x = [[145, 145, 145, 115, 122, 143, 131, 108, 141, 112], [122, 121, 121, 134, 122, 132, 132, 132, 120, 135], [152, 151, 150, 111, 118, 146, 123, 108, 152, 106], [119, 121, 121, 129, 134, 120, 129, 134, 118, 133], [147, 147, 146, 114, 121, 144, 130, 108, 144, 111], [112, 112, 111, 144, 135, 120, 129, 145, 113, 147], [152, 155, 153, 103, 121, 144, 142, 119, 142, 111], [137, 136, 136, 118, 120, 133, 123, 118, 137, 116]]
x[0][0]	145
x[3][0]	119
x[:, 1]	[145, 121, 151, 121, 147, 112, 155, 136]
x[6][4]	121
x[:, 2]	[145, 121, 150, 121, 146, 111, 153, 136]
x[4][3]	114
x[4][2]	146
x[6][3]	103
x[2][0]	152
x[5]	[112, 112, 111, 144, 135, 120, 129, 145, 113, 147]
x[5][0]	112
x[1][6]	132
x[3][3]	129
x[:, 5]	[143, 132, 146, 120, 144, 120, 144, 133]
x[7][6]	123
x[5][8]	113
x[6][0]	152
x[0][4]	122
x[3][1]	121
x[0][2]	145
x[6]	[152, 155, 153, 103, 121, 144, 142, 119, 142, 111]
x[3][6]	129
x[5][3]	144
x[7][9]	116
x[3][2]	121
x[2][6]	123
x[0][1]	145
x[:, 8]	[141, 120, 152, 118, 144, 113, 142, 137]
x[0][7]	108
x[5][1]	112
x[1][3]	134
x[:, 7]	[108, 132, 108, 134, 108, 145, 119, 118]
x[1][1]	121
x[5][2]	111
x[0][5]	143

M = [121 128 112 150 107 140 146 120 151 122 147 110 151 138]
M[-14] = 121
M[-8] = 146
M[-6] = 151
M[-9] = 140
M[3] = 150

a = array([156, 106, 124, 123, 139, 117, 101, 153])
a[0] => 156
a[3] => 123
a[2] => 124

data =
[[155 125 142 125 145 110]
 [108 135 133 141 136 127]
 [145 123 114 120 118 127]
 [119 135 130 128 137 131]
 [108 129 132 139 134 129]
 [142 122 132 137 129 122]
 [110 145 137 133 137 125]]
Rows and columns are counted from 0.
(0, 0) -> 155
(1, 3) -> 141
(3, 0) -> 119
(5, 3) -> 137
(4, 4) -> 134
(2, 0) -> 145
(6, 1) -> 145
(4, 5) -> 129
(0, 3) -> 125
(3, 4) -> 137
(4, 2) -> 132
(6, 3) -> 133
(5, 5) -> 122

m =
[[109 133 132 140 135 129]
 [143 121 126 124 120 119]
 [108 134 151 128 126 142]
 [122 138 133 127 133 128]]
m[0, -6]	109
m[0, 1]	133
m[3, -2]	133
m[3, -1]	128
m[0, -1]	129
m[:, 3]	[140, 124, 128, 127]
m[1]	[143, 121, 126, 124, 120, 119]
m[:, -2]	[135, 120, 126, 133]

X =
[[124 108 105 119 141 139 140 125 143 146 135 123 150 139 125 146]
 [140 138 148 150 136 149 129 138 133 105 154 122 146 150 146 118]
 [147 102 116 129 110 114 129 131 134 111 104 137 111 136 121 140]
 [153 112 110 127 142 151 120 145 137 129 134 147 148 134 125 130]
 [123 112 126 125 123 112 116 135 154 123 154 146 106 151 136 137]
 [105 146 134 113 142 108 126 146 143 152 131 116 141 102 122 131]
 [104 139 107 139 129 137 130 151 122 146 129 106 145 142 131 103]
 [131 138 125 140 154 152 145 139 141 145 113 109 150 148 122 153]
 [142 123 139 143 146 150 125 151 112 103 141 129 151 119 108 113]
 [105 121 145 120 130 131 130 116 138 104 109 114 121 117 153 134]
 [141 151 131 118 118 129 107 141 142 138 109 128 145 142 145 103]
 [104 135 105 119 135 150 114 135 132 122 138 144 133 145 120 136]]
X[0,0] => 124
X[8,1] => 123
X[:, 15] => [146, 118, 140, 130, 137, 131, 103, 153, 113, 134, 103, 136]
X[2,6] => 129
X[2,11] => 137
X[6,0] => 104
X[2,0] => 147
X[7,11] => 109
X[3,7] => 145
X[:, 12] => [150, 146, 111, 148, 106, 141, 145, 150, 151, 121, 145, 133]
X[4,1] => 112
X[3,3] => 127
X[5,7] => 146
X[4,10] => 154
X[4,9] => 123
X[1,2] => 148
X[6,11] => 106
X[1,11] => 122
X[9,10] => 109
X[:, 4] => [141, 136, 110, 142, 123, 142, 129, 154, 146, 130, 118, 135]
X[1,9] => 105
X[2,10] => 104
X[4,6] => 116
X[8] => [142, 123, 139, 143, 146, 150, 125, 151, 112, 103, 141, 129, 151, 119, 108, 113]
X[1,4] => 136
X[6,2] => 107
X[1] => [140, 138, 148, 150, 136, 149, 129, 138, 133, 105, 154, 122, 146, 150, 146, 118]
X[9,7] => 116
X[3,8] => 137
X[1,7] => 138
X[9,14] => 153
X[10,12] => 145
X[4,0] => 123
X[11,14] => 120
X[4,12] => 106
X[1,14] => 146
X[1,1] => 138
X[:, 5] => [139, 149, 114, 151, 112, 108, 137, 152, 150, 131, 129, 150]

W =
[[149 122 121 120]
 [106 135 141 141]
 [123 125 119 125]
 [118 135 130 124]
 [102 136 134 133]]
W[0, 0]	149
W[2]	[123, 125, 119, 125]
W[0, 2]	121
W[3, 1]	135
W[1]	[106, 135, 141, 141]
W[4, 3]	133
W[:, 2]	[121, 141, 119, 130, 134]
W[1, 1]	135
